These are the activations of a small neural network, seen along a few directions. Each row is one input.
In each table, some parts of the input vary, and every possible input appears once, in random order.
A made-up example of a description, with smaller parts first: one of 8 places around a ring, together with either a single point or (one of 2 separate values, together with one of 4 places along a line) or one of 9 places along a line.
Shared parts are said once, and a part with two or three values counts as separate values.
In the rows, 128 means zero.

Other details of the inputs vary at random and push rows far along three fixed directions, the same in every table; ignore that.

Rows:
r1: [138 108 147 172 129 139 125 172 128 200 218]
r2: [212 132 140 146 171 115 167 149 101 153 122]
r3: [ 67 185 132 204  88 109  70  90 140 195 129]
r4: [194 136 134 140 173 111 174 156  87 165 118]
r5: [109 195  85 149 156 117  86  34 100 151  78]
r6: [223 132 149 146 165 119 168 136 110 145 126]
r7: [ 88  85  85  98  93 162 111 131 141 125 141]
r8: [ 54 196 130 172 106  79  72  86 152 158 155]
r9: [107 219  92 183 163 102  83  59 105  94 107]
r10: [122 116  56 126 151 116 153 116 102  42  93]
r11: [166 112  95  88 146 167 143 101 134  65  63]
r12: [ 73 105 108 106  98 103 135 166 150 102 133]
r13: [ 94  87  86 101  97 174 104 137 140 114 144]
r14: [173 118 180  91 126 135 122 147 163 193 199]
r15: [123  80 214  99 145 130 108 134  89 196 190]
r16: [ 70  71 174 104  97 114 120 147 102  75 127]
r17: [130 109 158 152 130 109 141 182 130 221 189]
r18: [ 66 225 162 147  91  86  76 109 154 158 140]
r19: [133 234 138 160 148 107 109  53 133  88  88]
r20: [133  65 137 136 137 137 146 122  51  65  41]
r21: [ 84  89  98  82  98 144 119 147 144 138 116]
r22: [139  99  55 155 135 146 157 122  89  78  67]
r23: [110  93 137 147  88 170 137 155 177 109 118]
r24: [124  98 140 137  74 160 132 157 172 109 115]
r25: [ 98 105 115  70  87 150 117 156 150 133 112]
r26: [183 148 149 130 202 119 186 123 126 109 162]
r27: [197 126 140 111 208 153 160 107 128 145 144]
r28: [195 154 143 114 183  90 173 141 107 120 151]
r29: [117 120 141  97  72 123 139 153 171  75 137]
r30: [117  99 122  77  85 154 110 150 164 120 116]
Each input here is: one of 3 separate values, together with either a single point or one of 9 places along a line.
Changing only the choice among 3 separate values turns r20 into r16. The same change can be made to r2. Which row results?
> r28
Which other rows agree with r5 in the choice among 3 separate values? List them by row number.
> r7, r11, r13, r14, r15, r21, r25, r27, r30

Rows:
r31: [184 178 147 145 178 119 132 102 111 158 160]
r32: [ 99 106 155 123  89 145 121 159 163 126 161]
r33: [131 129 118 118 128 128 128 128 110 110  95]
r34: [125 114 146 123 115 125 139 141 121 136 131]
r35: [121 125 128 118 107 140 123 134 156 122 139]
r36: [123 124 123 142 141 133 123 113 101 124 107]
r37: [ 52 167 113 145  92 117  87 107 160 127 129]
r38: [122 143 184 146 117 127 117 139 152 174 196]
r39: [136 158 134 154 160 122 105  99  96 152 124]
r40: [164 173 138 145 179 128 135 103 125 159 148]
r41: [104 114 133 125  91 131 124 128 151  97 104]
r42: [ 87 109 146 119  80 132 113 152 145 133 129]
r43: [145  91 139 106 121 133 140 162 129 154 170]
r44: [111 141 110 137 145 105 135 117 109  92 110]
r45: [158 171 161 147 164 102 134 108 106 162 135]
r46: [124  82 154 126 116 132 136 155 132 153 170]
r47: [129 115 132 113 112 130 130 140 156 134 142]
r48: [140 159 128 133 154 122 130 110 117 160 121]
r49: [ 80 158 140 136  63 128  74 111 175 132 124]
r50: [ 86 122 129 133  91 136 104 126 136 114  99]
r51: [118 139 106 128 145 108 131 123 109  93 116]
r52: [128 121 104 122 137 140 135 120 124 123 100]
r53: [168 173 148 145 174 104 122 101 114 148 128]
r54: [137 132 120 123 132 136 129 123 129  92 103]
r55: [103 120 134 131 121 107 139 140 127 118 157]
r56: [121 124 119 145 135 134 126 104  99 112  97]
r57: [142 147 139 154 161 117 118 100 102 146 120]
r58: [147  82  93  89 137 144 174 158 129  91  96]
r59: [135 125 126 131 127 134 141 118 127  90 101]
r60: [143 138 112 121 124 136 128 114 131  94 105]
r61: [116 153 140 135 122 124 111 114 160 155 137]
r62: [141 129  80 179 114 121 155 158 128 109 102]
r63: [141 141 109 125 136 143 134 112 132 101 110]
r64: [143  61 150 105 137 139 155 185 146 188 213]
r65: [138 126 127 128 137 123 138 120 127  98  94]
r66: [175 179 155 151 185 117 127 105 108 155 152]
r67: [ 67 159 129 150  78 135  63  94 158 150 121]
r68: [129 115 124 129 127 131 138 120 110 109  99]
r69: [140 130 105 115 134 130 138 119 112 115  95]
r70: [151 105 101 110 145 136 149 130 110 113 106]
r71: [170  64 156  93 147 141 182 198 156 172 222]
r72: [ 64 140 137 143  73 137  65 115 154 137 122]
r73: [154  81  95  87 124 141 164 156 108  86 100]
r74: [ 81 161 151 135  84 123  80 127 157 144 125]
r75: [118 103  79 105 130 122 154 138 120  74 114]
r76: [134 128 126 129 133 133 138 122 127  92 101]
r77: [ 81 108 134 127  73 145  89 142 149 148 156]
r78: [145  97  95 113 132 140 138 125 109  95 101]
r79: [120 118 124 131 127 137 117 125 124 151 142]
r80: [154  90  98  88 125 137 162 153 119  83  98]
r81: [128 140  92 124 139 110 136 115 109  88 114]
r82: [167 173 155 152 183 106 118 103  94 181 146]
r83: [141 106 127 101 125 130 148 156 138 137 143]
r84: [135  78 143 115 138 142 146 170 134 184 198]
r85: [143 177 151 148 159 105 121 103 110 151 114]
What is each input in this table made of?
> either a single point or (one of 6 places along a line, together with either a single point or one of 8 places along a line)
Start at r77 and move only the place on the line of 8, one step at a time. The first step leads to r78. Which rows follow, in order?
> r43, r73, r80, r49, r60, r31
Start at r68 and move only the place on the line of 6, one step at a time. The first step leads to r50. Which rows follow, in order?
> r82, r43, r70, r52

Rows:
r86: [113 129 139 126 109 132 122 142 154 135 150]
r87: [119 120 138 121 106 148 114 137 149 152 140]
r88: [106 120 130 130 106 131 116 144 136 144 149]
r89: [118 114 150 114 106 145 111 131 143 150 138]
r90: [109 150 141 135 101 121 110 127 151 133 130]
r91: [170 117 136 125 172 116 153 135  92 145 147]
r92: [100 115 127 127 113 129 116 139 138 150 148]
r93: [111 119 142 132 105 129 114 143 137 138 148]
r94: [128 121 120 135 134 124 131 126 112 125 115]
r95: [109 118 132 134 103 128 118 142 137 145 148]
r96: [ 99 115 132 132 111 131 119 142 135 149 145]
r97: [ 67 190 124 164  87 132  69  81 151 121  94]
r98: [102 113 134 135 108 128 121 141 136 150 143]
r99: [145 172 102 134 154 118 128  92 117 104  88]
r100: [146 131 154 122 139 118 137 140 131 147 157]
r101: [115  92  99 113 106 147 142 139 127  64  83]
r102: [137 125 152 127 140 124 133 132 124 148 159]
r103: [103 116 126 127 111 128 114 139 139 148 150]
r104: [138 150 102 148 154 120 131  95  96 112  82]
r105: [137 126 129 129 141 120 128 137 123 157 162]
r106: [100 219 131 161 118 112  78  69 142 140 102]
r107: [119 119 132 117 108 146 111 134 152 152 144]
r108: [132 118 146 136 143 120 132 140 113 160 151]
r109: [102 116 128 127 110 129 117 139 137 148 149]
r110: [109 123 133 127 109 134 121 137 148 138 154]
r111: [110 126 138 129 109 133 122 141 151 136 151]
r112: [121 103  95 109 103 141 147 140 141  67  83]
r113: [ 70 191 139 152  87 124  66  76 153 117  91]
r114: [180 128 139 125 171 113 163 139 114 139 147]
r115: [135  89 106 106 111 155 140 139 132  95  89]
r116: [119 115 149 118 105 145 110 134 144 150 137]
r117: [135 134 122 135 133 128 136 122 130 116 119]
r118: [114 129 149 119 104 125 121 143 148 134 145]
r119: [122  87  98 114 111 138 143 146 119  85  98]
r120: [114  89  96 107 104 144 138 137 121  65  83]
r121: [103 140 139 144 104 128 108 123 145 133 134]
r122: [172 109 114 124 170 122 161 134  86 115 116]
r123: [131 197 131 167 149 112 102  73 118 130  97]
r124: [114 125 149 127 108 129 119 143 150 132 146]
r125: [113 128 149 115 104 125 121 140 148 134 146]
r126: [122  93  94 111 112 145 144 145 125  82 102]
r127: [119  86 103 104 113 140 141 140 114  84  98]
r128: [174 131 128 121 175 118 155 132 119 138 152]
r129: [163 116 123 126 178 118 157 132  97 153 147]
r130: [101 112 143 124 109 127 115 137 130 145 145]
r131: [110 122 129 126 107 131 116 139 143 141 154]
r132: [131 208 121 156 152 110  99  71 124 132  99]
r133: [139 128 131 129 140 122 128 136 128 152 164]
r134: [181 123 129 117 173 135 151 126 111 157 142]
r135: [113 128 136 122 109 130 121 139 156 136 152]
r136: [176 127 111 114 171 122 166 128 110 111 120]
r137: [107  83  95 108 108 143 138 137 114  72  78]
r138: [135 206 136 160 149 107 102  77 115 131  93]
r139: [171 119 138 122 171 118 153 131  97 141 150]
r140: [136 126 132 129 139 121 130 136 121 158 161]
r141: [123  98  94 106 118 143 144 139 138  79 104]
r142: [145 162 120 137 155 120 128  91 110  98  84]
r143: [138 129 135 129 141 125 132 134 133 150 164]
r144: [177 122 116 123 169 123 168 130 111 108 118]
r145: [154 155 110 140 150 137 124  88 111 119  76]
r146: [174 122 128 133 168 118 158 136 104 143 150]
r147: [140 132 139 128 142 124 135 134 136 149 162]
r148: [117  84 103 113 115 139 143 146 114  87  94]
r149: [140 128 142 137 136 124 138 136 131 150 158]
r150: [138 135 128 131 133 124 134 124 132 114 117]
r151: [163 111 138 123 178 116 156 131  89 150 143]
r152: [132 203 139 153 151 108 101  69 115 130  95]
r153: [142 158 119 136 156 122 128  88 106  99  86]
r154: [140 128 153 128 141 122 133 135 129 146 157]
r155: [120 116 147 123 105 145 111 138 144 150 136]
r156: [109 119 147 128 107 132 118 138 141 135 149]
r157: [174 125 142 129 174 119 158 136 107 137 147]
r158: [104 114 132 130 110 131 120 145 135 148 150]
r159: [118 105  92 106 105 144 145 141 139  66  84]
r160: [112 119 138 133 104 128 117 142 140 139 149]
r161: [115 128 148 125 105 126 120 145 150 134 145]
r162: [107  83  91 115 107 142 142 140 119  76  76]
r163: [149 170 110 142 149 117 134  95 115 104  84]
r164: [131 116 148 131 143 120 131 136 112 160 152]
r165: [114 133 138 122 105 129 124 145 153 137 148]
Changing only one part turns r132 into r161. The same change can be made to r143. Which row results?
> r101
Changing only one part turns r121 into r149. The same change can be made to r160. Which row results?
> r146
Changing only one part turns r88 into r91. The same change can be made to r97. Which row results?
> r156
What is each input in this table made of?
> one of 8 places along a line, together with either a single point or one of 9 places along a line
Start at r129 and move only the place on the line of 9, one step at a time. The first step leads to r109. Which rows follow, in order?
> r140, r131, r110, r147, r135, r136, r106
Which other rows agree with r153 in the place on the line of 8? List them by row number.
> r89, r102, r113, r125, r127, r130, r139, r151, r152
Start at r107 and move only the place on the line of 8, one step at a time. The first step leads to r134. Which rows follow, in order?
> r87, r145, r115, r155, r116, r89

Rows:
r166: [127 135  71 135 121 129 131 126 112  74  78]
r167: [208 150 149 133 223  94 174 112  94 144 166]
r168: [ 99 163 177 157 100 121  93 142 159 152 166]
r169: [181 106 172 116 174 134 171 161 130 206 215]
r170: [ 99 100 137 118  76 145 138 161 163  86 146]
r171: [189 108 148 137 158  98 163 177 116 202 228]
r172: [110  82 109 106  78 159 117 167 147 127 134]
r173: [ 48 102 150 196 119 115  85 122  91 179 188]
r174: [144 183 152 145 152 125  93  66 123 131 107]
r175: [130 117  86 106 141 143 131  99 126  91  76]
r176: [117 179 132 134 151 108  96  79  95 162  96]
r177: [127 131 102 137 123 127 142 124 119  68  67]
r178: [ 85  90 107 103  90 130 131 156 169 105 147]
r179: [138 182 145 144 155 125  96  65 125 139 105]
r180: [ 93 166 139 153 102 121  86 143 154 168 177]
r181: [187 101 183 106 174 126 158 156 131 194 219]
r182: [116 197 127 157 155 101 105  72 131 128 111]
r183: [193 102 190 107 171 127 154 157 129 186 220]
r184: [210 163 117 142 216 106 175 120  84 155 177]
r185: [113  84 146 107  86 164 121 168 155 109 127]
r186: [ 85  95 121 118  88 141 135 177 164 106 131]
r187: [147 176 143 164 135 121 104  77 115 153  90]
r188: [ 79 157 179 134  97  96  95 132 137 163 165]
r189: [209 159 147 145 216 105 185 118  91 148 165]
r190: [138 121 110 121 135 156 133 118 118  85  64]
r191: [134 133 110 139 120 128 138 125 117  60  69]
r192: [ 93 165 137 140 101 112  86 124 161 161 191]
r193: [203  82 130  90 195 103 206 161  61  82 124]
r194: [100  81 126  93  93 153 128 150 166 118 135]
r195: [ 63  27 119 143 103 157 113 151  91 134 145]
r196: [124 201 108 155 150 104  92  73 122 127 125]
r197: [108  72 113 112  75 148 130 160 154 138 122]
r198: [104 144 163 145 103 134  95 132 155 189 150]
r199: [ 85  94 105 104  88 131 133 158 168 104 148]
r200: [ 86  94 119 105  88 132 135 158 170  99 144]
r201: [112 131  82 109 125 112 128 121  90  73  81]
r202: [ 94 146 156 118 100 120  78 128 126 189 168]
r203: [205 151 125 149 218  94 177 133  84 170 154]
r204: [103 144 150 144 103 133  93 132 153 194 154]
r205: [124 135 102 134 131 134 140 126 122  64  70]
r206: [130 121  86 119 138 153 133 120 119  98  64]
r207: [125 190 126 178 136  96 113  85 121 143  95]
r208: [107  90 107 101  80 167 125 155 154 119 146]
r209: [148 184 152 162 142 128  97  85 113 141  93]
r210: [101  78 156  86  80 141 119 160 132 112 127]
r211: [180  37 117 100 144 117 209 211 124 145 185]
r212: [117 138  88 131 130 134 153 112 128  68  77]
r213: [130 190 119 153 151 133 108  71 122 155 104]
r214: [220  66 107 105 189 132 207 151  85 124 108]
r215: [126 180 155 136 147 111  97  78  95 149  95]
r216: [147 179 114 162 134 121  93  78 108 160 101]
r217: [ 85 166 142 152 101 120 107 127 165 170 176]
r218: [188  81  98  87 202 100 209 161  64 105 124]
r219: [ 93  95 130 106  84 134 132 156 168  90 146]
r220: [113 153 179 141  98 145  96 119 158 166 167]
r221: [ 99  92 140 106  84 133 126 155 166  83 148]
r222: [132 117  99 107 142 144 134 100 128  86  73]
r223: [101 152 166 163  85 106 102 132 157 168 160]
r224: [140 126 108 143 111 121 141 119 116  65  68]
r225: [142 118 109 124 127 149 135 117 115  88  61]
r226: [138 186 116 141 153 125  86  67 118 146 117]
r227: [138 190 114 142 151 126  88  68 117 145 117]
r228: [139 126 107 119 130 158 143 104 122  81  73]
r229: [ 84  95 107 117  88 140 132 177 162 111 134]
r230: [ 98 163 175 144  99 112  92 122 165 145 179]
r231: [203  28 154  92 136 143 194 200 120 140 174]
r232: [131 121  99 120 139 154 136 120 121  93  61]
r233: [120 130  91 137 127 126 145 126 122  76  65]
r234: [ 73  88 131  97  83 117 134 169 140 109 131]
r235: [130 120  84 107 139 144 133 101 125  90  76]
r236: [138 125  80 118 133 157 123 120 111  91  74]
r237: [ 87 142 174 121 105 117  91 126 136 189 153]
What is each input in this table made of?
> one of 2 separate values, together with either a single point or (one of 5 places along a line, together with either a single point or one of 6 places along a line)
Changing only the choice among 2 separate values turns r206 into r229. The same change can be made to r183. Which row results?
> r230
Which other rows does r192 become when the place on the line of 5 takes its other values? List them by row number.
> r199, r200, r219, r230
Which other rows does r228 become when the place on the line of 6 takes its other values? List them by row number.
> r179, r181, r187, r190, r225
Which other rows does r182 become when the place on the line of 6 takes its other values? List them by row number.
> r186, r200, r207, r212, r233
